These are the activations of a small neural network, seen along a few directions. Each row is one input.
In each table, some parts of the input vary, and every possible input appears once, in random order.
Descriptions start from the smaller parts, as in this example, which fits no table here: ring(8) and (point or (values(2) and line(4)) or line(9)).
Shared parts are said once, and a part with two or three values counts as separate values.
In the rows, zero is written as 128.

Other details of the inputs vary at random and push rows far along three fixed directions, the same in every table; ignore that.
To show where, the next rows are all for the same input, with only those details redrawn:
[131 145 171 104 136  89 129 175 134  95 100  81]
[ 75 114 103 130 141 231  99  79  99 197 223 167]
[125 121 199 101 125 155  73 118 129 121 207  80]
[148 148 216 121 144  29 104 197 143 113 117  67]
[102 150  92 109 144 125 183 173 118 105  46 129]
[102 150  91 109 144 125 184 173 118 104  45 129]
[125 122 197 101 125 154  75 120 129 120 204  80]
[115 139 139 100 134 133 141 154 125  99 102 102]

Rows:
r1: [105 121 129 167 147 203  97  53 121 212 218 146]
r2: [122 141  68 131 141 158 209 122 137  99  27 129]
r3: [139 125 125 205 195  41 123 148 126 232 116 182]
r4: [100 106 148 148 149 169  74 102 115 214 241 156]
r5: [117 148 137  95 110 131 135 148 146 107  96 111]
r6: [128 105 165  86  92 179  74  99 154 119 194  99]
r7: [177 142 198 105 125   4 114 172 147 114 134  94]
r8: [115 127  87 101 135 167 138 152 134 108  98 134]
r9: [108 147  27 164 112 174 214 111 136  45  36 149]
r10: [165 156 158 116 107  87 136 148 139 102 100  83]
r11: [126 102 131 140 129 153  76  94  97 214 241 158]
r12: [125 122 198 101 124 155  73 119 128 121 207  80]
r13: [137 134 132 206 199  45 129 149 123 231 117 182]
r14: [150  92 147 168 106  81 102 145 112  56 105 136]
r15: [114 115 132 159 162 200  90  56 108 200 215 165]
r16: [168 143 145 116 105  80 128 145 136 109  95  77]
r17: [150 107 145 111 118 168 123  85 147  89 128  66]
r18: [122 151 132 100 135 140 126 165 134  96 102 107]
r19: [117 126 130 242 152  29 105 169  94 184 125 216]
r20: [138 108 171  91 121 134 102 140 141  90 150  78]
r21: [121  97 102 107 124 144 172 101 130 117  92 135]
r22: [114 133  63 241 150  94 157 124 138 178 120 197]
r23: [ 93 145  44  87 111 182 204 144 136  92  25 157]
r24: [122 134  92 170 156  64 141 166 101 229 131 196]
r25: [114 102  78 155 102 180 152 114  95  45  85 184]
r26: [164 113 153 130 153  96 125 126 136 104  94  97]
r27: [100 121  91 178 176  66 131 171 112 234 119 178]
r28: [145 121 155  91  86 170  67  79 137 119 192  95]
r29: [153 153 167 100 118  81 136 168 118  95 110  94]
r30: [160 127 162 133 134  88 137 135 158 103  91  74]
r31: [160 110 193 115 128  43 136 149 157 110 106  93]
r32: [109 158  48  96 100 221 187  95 107 100  77 138]
r33: [117 103  98 236 143  55 114 156  96 172 116 230]
r34: [151  99 145 168  95 168  88  68 158  76 202  98]
r35: [144 127 166  75 104 163 103  86 126 108 214 114]
r36: [154 139 155 105 120  93 138 161 120 106 120 108]
r37: [159 132 226 124 135  20 127 160 154 116 113  81]
r38: [142 132 171  90 125 146  94 152 146  85 149  82]
r39: [107 122  60  94 131 194 148 136 123 101  87 136]
r40: [106 150  48  85  97 216 173  98 124  96  78 158]
r41: [174 153 198 120 110  18  88 172 162 121 115  83]
r42: [129 102 143  78 107 184 159  84 138  71 125 108]
r43: [124 145 144  82  85 207  89  73 130 106 183 110]
r44: [137 129  96  74 110 135 163 117 120  87 104 126]
r45: [118 137  40  96  96 215 182  94 115 103  80 140]
r46: [ 97 131  98 112 124 208 114  58  97 191 232 188]
r47: [116 119  52 238 146  85 150 121 136 178 116 188]
r48: [ 93 127  68 162 146  97 137 151 129 230 105 194]
Q: Describe the family of inputs behind these rows.
A: line(4) and (values(2) or ring(10))
Q: Changing only the line(4) part turns r30 into r17. The same change can be made to r45. Which row results?
A: r16
Q: Changing only the line(4) part turns r34 into r47. The same change can be made to r31. Which row results?
A: r21
Q: A walk changes only the line(4) part. It starts at r43 and steps to r40. List the rest of the walk in order.
A: r41, r28
Q: Which other rows does r13 become when the ring(10) part takes its other values? List them by row number.
A: r2, r4, r10, r23, r35, r36, r38, r40, r42
